Each row below holds a small network's activations on one input, seen along a few directions.
Each table varies a few parts of the input and shows all the possible inputs, shuffled.
A made-up example of a description, with smaller parts first: one of 8 places around a ring, together with either a single point or (one of 2 separate values, together with one of 4 places along a line) or one of 9 places around a ring.
Shared parts are said once, and a part with two or three values counts as separate values.

Other details of the inputs shift rows strongly along two fixed directions, in all tables alike. That doesn't count.

A family of inputs:
r1: [-15   3  -5  15   8 -13  -7 -13  20  14  38  22   6]
r2: [ -5 -17 -30   9  11   5  -4 -19  13  17  24  15  10]
r3: [  2  22 -29 -18 -15  -8   5   0   3  -1  19  -9   7]
r4: [ 17  15  38  15  15  17  29   1 -45   7 -65   9   4]
r5: [ -9  18 -36  -5 -15   4  -6   6  -3   7  14 -16 -12]
r6: [ 43  29  40   9  18  18  31  -6 -44  -1 -47  22   5]
r7: [  2  20 -15  -9  16  -7 -20   2  14 -27  16   6   6]
r8: [ -7  28 -10 -10   6 -14 -10  13  18 -17  18   7   5]
r9: [ -7  21 -31 -14 -18  -9  -2   2   3  11   8 -16   0]
r10: [-11  13 -36  -9 -20 -10  -9   3   6   9  -8 -18   4]
r11: [  9 -93  78 -29 -14 -29  -2  28  -6  15  26 -45 -28]
r12: [  3 -31  40 -28 -11 -20 -11  28  15 -16  31 -31   4]
r13: [  0 -11 -24   5  12   5  -1 -20  13  20  36  21  12]
r14: [-18  -3 -24  13  -2 -32  -8 -11  18  16   6  -1  -3]
r15: [ 18 -12  66  17  -3 -10  12  24 -17   3 -46 -19  -3]
r16: [ 12  15 -33 -18  -5  -1  -4 -11   1 -12  16  -9   8]
r17: [ 26  15  23  22   4  12  36  -3 -46   8 -60  -7  -4]
r18: [  9 -68  60  -6  -3   6  15  20  -9  43  16 -11 -13]
r19: [-21  12 -16   8   6 -14 -16  -1  17 -15  -1 -13  15]
r20: [-26   1 -30  -9   4   7 -17   7   1 -19  -5  13   7]
r21: [ 17  10  44   8  -1   7  21  15 -35  18 -62   5  -1]
r22: [-17  27 -11  -5   3 -14 -18  15  20  -6   8   0  -2]
r23: [-30 -11 -13  25  14  -7 -18 -19  15   9  18  12   8]
r24: [ -1   9 -25 -18   6   8 -16   3   1 -27  15  23   7]
r25: [  3 -62  74 -26  -9 -11 -17  49  -3  -9 -12 -39 -16]
r26: [ 48  89  12  59  13  50  71 -49 -34   0 -81  60  -6]
r27: [-24   2  -6  20   6 -12 -14 -11  21  24  29  16   0]
r28: [ -3  15 -20  -4  16  -7 -24   3  14 -29   4  -2   5]
r29: [ -1  15 -18   4   8 -14 -19  -5  18 -25   6 -11  14]
r30: [-10  17 -20 -18  -4   1  -6  14   5 -16  18  25   6]
r31: [-11  -8 -14  21  16  -8 -21 -23  15   0  24  15   6]
r32: [ -9  16 -16 -17 -25  23  14 -14  29 -11  19  10  -2]
r33: [ -8  25 -17 -26  -5  -3  -3   5   6  -2  18   8  16]
r34: [ 42  78   8  62  11  49  66 -46 -35  -3 -91  50  -8]
r35: [  8  10 -39 -12  -5  -2  -8 -10   1 -14   3 -17   7]
r36: [-14   5 -43   0  -5  11  -9  -1  -8  -7   2 -20  -5]
r37: [ 22  19  49   3   1   9  27  13 -37  20 -46   7  -5]
r38: [ 24 -21  30 -16 -15  10  15  22 -29  -2   6 -25 -17]
r39: [-19  16 -22 -13  -7   0 -14  16   7  -4   7  18  -1]
r40: [-23   6 -24  -7 -29  22   0 -10  31  -2  -7  -1  -5]
r41: [ -6  -3  -9  16  16  -8 -18 -23  15   3  35  21   8]
r42: [ 26  70  24  48  -4  41  65 -27 -25  19 -74  40 -16]
r43: [-28  -6 -11  24   3 -13 -19 -10  23  20  14  14   5]
r44: [ 18 -61  59  -7   0   6  24  15 -11  33  22  -1  -6]
r45: [-19  -7 -25  14   9 -25  -5 -20  11   5  11  -2   1]
r46: [ 30 -30  19  -8  -5  17   3  12 -33 -14 -11 -32 -18]
r47: [  0  -5 -27  10  11 -24  -8 -23  12  -5  17   0   0]
r48: [ -3  11 -28 -20   6   3 -17  -6   4 -15   1  -1  15]
r49: [ -5   6 -17   4   3 -30   5 -14  15   9  31   7   0]
r50: [-24   7 -27  -9  -9   0 -20  17   9  -6  -9  15   3]
r51: [  4 -58  69 -20   6  -3 -11  37 -14 -19 -13 -36 -12]
r52: [  6 -68  50   7   8  13  17   7 -18  30  -4  -8  -4]
r53: [  5 -75  55  -1  -5   4  10  20  -9  40  -1 -12  -8]
r54: [  4  20 -12  -2   9 -14 -15  -6  18 -23  17  -3  16]
r55: [-25   1 -26  -7 -17  29   4 -20  24 -14  -3  -3  -1]
r56: [ 10  12 -38  -9  -3  11  -8  -6  -6 -15  20  -9  -4]
r57: [-15  26  -9   3  -5 -20 -13   7  23  -2  10 -10   8]
r58: [-13  10 -41   0 -17   3 -12   7  -1   5  -2 -18  -8]
r59: [ -6   4 -31 -13   6   8 -20   3   1 -28   2  16   6]
r60: [ 30 -88  72 -25   1 -21  -1  12 -11  -4  27 -34 -18]
Description of these inputs: one of 6 places around a ring, together with either a single point or one of 9 places along a line.
Q: Changing only the place on the ring of 6 turns r34 into r32. The same change can be made to r31. Which row results?
A: r1
Q: Changing only the place on the ring of 6 turns r27 into r43. The same change can be made to r18. Which row results?
A: r53
Q: Which other rows agree with r16 in the place on the ring of 6? List them by row number.
A: r6, r7, r13, r24, r26, r41, r54, r56, r60
Q: Which other rows does r35 become when the place on the ring of 6 takes its other values? List them by row number.
A: r3, r9, r10, r16, r17
Q: Start at r39 and move only the place on the ring of 6, one step at a time. The first step leads to r50. Which rows follow, in order?
A: r20, r59, r24, r30

A family of inputs:
r61: [-39  12 -69 -29 -23  -2 -31   4  34 -10  25 -27   3]
r62: [  49   71   48   53   18   38   69   -5  -67    5 -116   43   -8]
r63: [-21  53 -72  29   5  11   6 -41  24  28  21  44  11]
r64: [  26 -100  117  -27    2   -1    4   32  -18    3   19  -27  -16]
r65: [ -6 -91  81 -10  -7 -18 -13  31  -4  20   0 -32 -14]
r66: [-40 -48 -31 -63 -20 -24 -63  40  37 -29  54 -53   5]
r67: [ 26 -31  83 -11 -16  17  28  40 -42  -4 -56 -26 -19]
r68: [-33  51 -86  27  11 -24 -12 -34  28  25  31  28  17]
r69: [-12  87 -70  56  28  -7  15 -46  20  11   2  62  18]
r70: [  16 -103  106  -14    0  -21   -5   38  -23   18    0  -37  -13]
r71: [-13  99 -96  66  15  13  30 -61  16  34  -8  70  13]
r72: [-14 -12 -46 -37 -15  -1 -27   2  13 -25  34 -27   3]
r73: [-39  49 -79 -19  -6 -18 -48   3  39 -27  27  -7  18]
r74: [-32 -11 -43  -9 -16 -10 -14  -9  37  26  49  -1   0]
r75: [ 40  44  56  85  22  11  70 -24 -59  54 -92  41 -16]
r76: [-34 -40 -46 -67 -27 -17 -52  24  34 -23  66 -54   3]
r77: [ -7 105 -78  64  41   8  18 -61  13   4  -4  82  24]
r78: [-31 -49 -23 -65 -19 -17 -62  30  40 -46  60 -49   2]
r79: [ 46  -7  80  65  19  18  64 -17 -60  41 -72  25 -21]
r80: [-33   6 -44  10  14 -25 -32 -18  39  -2  42  12  17]
r81: [-55 -41 -45 -32  -9 -14 -47  -1  58   3  74  -4  11]
r82: [-20  93 -98   5   2   0 -13 -28  27 -32   8  30  18]
r83: [-10  56 -57  40  36 -23  -7 -35  20   0  16  39  25]
r84: [ 63  39  82  25  15  27  55   7 -69 -12 -88  21 -13]
r85: [-18 -46 -29 -77 -20  -1 -54  14  41 -53  70 -29   4]
r86: [-36 -24 -17  -7  -6 -18 -20   3  35  18  32   0   2]
r87: [  6 -71  79 -31 -18   4 -10  55 -23 -10 -26 -54 -18]
r88: [  71   64   40   51   11   63   85  -32  -74    7 -110   45  -10]
r89: [ 46 -28  64  35   9  39  51 -18 -39  29 -29  27 -16]
r90: [ 18 -43  64 -45 -22  -2  -6  44 -16 -25   0 -41 -12]
r91: [ 43  71  59  93  42  -3  63 -21 -52  35 -98  51  -3]
r92: [ 25 -86 101 -15   7 -27  -5  35 -18   7  11 -36  -5]
r93: [-36 -51 -37 -78 -46   1 -40  27  41 -17  63 -57  -1]
r94: [-13  96 -94  70  31  -5  20 -62   6  25  -6  65  19]
r95: [ 24 -90  81 -41 -24  21   7  36 -30 -11 -15 -58 -25]
r96: [-32  61 -67  23  12 -23 -12 -25  37  12  29  35  20]
r97: [ 19 -67  45 -49 -34  27  10  23 -14 -12   2 -47 -16]
r98: [ 28 -46  65 -39  -5 -15 -19  48 -19 -28  -1 -45  -9]
r99: [ 59 -10  79   2  16   3  22  23 -54 -25 -50 -11 -14]
r100: [ -35   39 -100  -34  -24   16  -23  -19   41  -14   36    0   14]
Q: What do these inputs look like to the network?
A: one of 2 separate values, together with one of 4 places along a line, together with one of 5 places along a line
Q: Changing only the place on the line of 5 turns r97 into r82. The same change can be made to r95. Which row results?
A: r78
Q: Which other rows does r71 become when the choice among 2 separate values takes its other values? List them by row number.
A: r97
Q: Which other rows does r65 become when the place on the line of 5 takes its other values? List them by row number.
A: r75, r79, r80, r91
Q: Start at r62 and move only the place on the line of 4, one step at a time. The first step leads to r67. Which rows follow, in order?
A: r87, r66
Q: Start at r83 and move only the place on the line of 4, one step at a time. The first step leads to r80. Which rows follow, in order?
A: r69, r77

A family of inputs:
r101: [ 0 -8  8  2 -3  7  9 -5  1  8  2  6 -1]
r102: [  3   3  -1 -10  -8  11   4   7  -5  -8 -10  -4  -7]
r103: [-23 -91   6 -57 -25  -9 -39  23  29  -5  64 -50  -5]
r104: [ -1 -13   1   5  -1   5   7  -5  -5  10  -4  -4  -3]
r105: [ 15   1  -1  -7   2  15   5 -11  -9 -13   3   5  -2]
r106: [  4   0   6   9   7 -11  -1   2  -5   6  -1   2   0]
r107: [-3 -7  4  9  8 -9 -3  1 -4  5 -2 -4  0]
r108: [ 5  1  2  5 -1  6 11 -6 -2 11 -1  6 -1]
r109: [  5  15   1  -1  -2  -7   2   5  -8  -9 -16  -4   0]
r110: [ 4 -4 -2  5 -2  4  8 -5 -4 11 -2  2 -2]
r111: [  7  11  -1  -1  -8  10   6   3  -7  -5 -12  -9  -5]
r112: [ -41   65 -106   -7   -3  -16  -36  -19   46  -17   31    4   23]
r113: [  5  -3  12   6   5 -10   0   4  -5   6   2   1   0]
r114: [-2  5  6  6  7 -8  0  0  2  3  5  6  2]
r115: [  2   9   2  -9   0  -2  -3   9  -3 -12 -14  -5   1]
r116: [ 0  1  1  3 -1  6 10 -7  1  8  2  6  0]
r117: [ -1  12   3  -7   0   2  -4  11  -5  -9 -16  -1   5]
r118: [ 5  2 12  8  7 -8  2  3 -3  6  1  4  0]
r119: [-4  0  9 12  9 -6 -5  0  5  2 -5  8  1]
r120: [-1 -1 12  7  7 -7  0  1  2  2  3  7  2]
r121: [  5   6  -2  -4 -10   7   8   3  -8  -6 -11  -5  -7]
r122: [-1  1 13 11  8 -6  0  0  1  2 -4  9  1]
r123: [  0  12  -4  -4  -7  16   4   6  -8  -5 -14   3  -1]
r124: [ -1  -2   3   9   7 -11  -4   1  -3   5  -1  -2   1]
r125: [-2 -6  5  7 -1  8  4 -6  4  7 -4  7 -2]
r126: [ 0 -5  6  6 -2  8  8 -7  1  7 -2  8 -1]
r127: [ 16   2   3  -3  10   2   0  -1  -5 -20   3   3   5]
r128: [ 4 -6  1  0 -4  4  7 -4 -2 11  3  1 -2]
Q: Changing only one part turns r118 into r108. The same change can be made to r107. Which row results?
A: r104
Q: What do these inputs look like to the network?
A: one of 2 separate values, together with either a single point or one of 4 places along a line or one of 9 places along a line
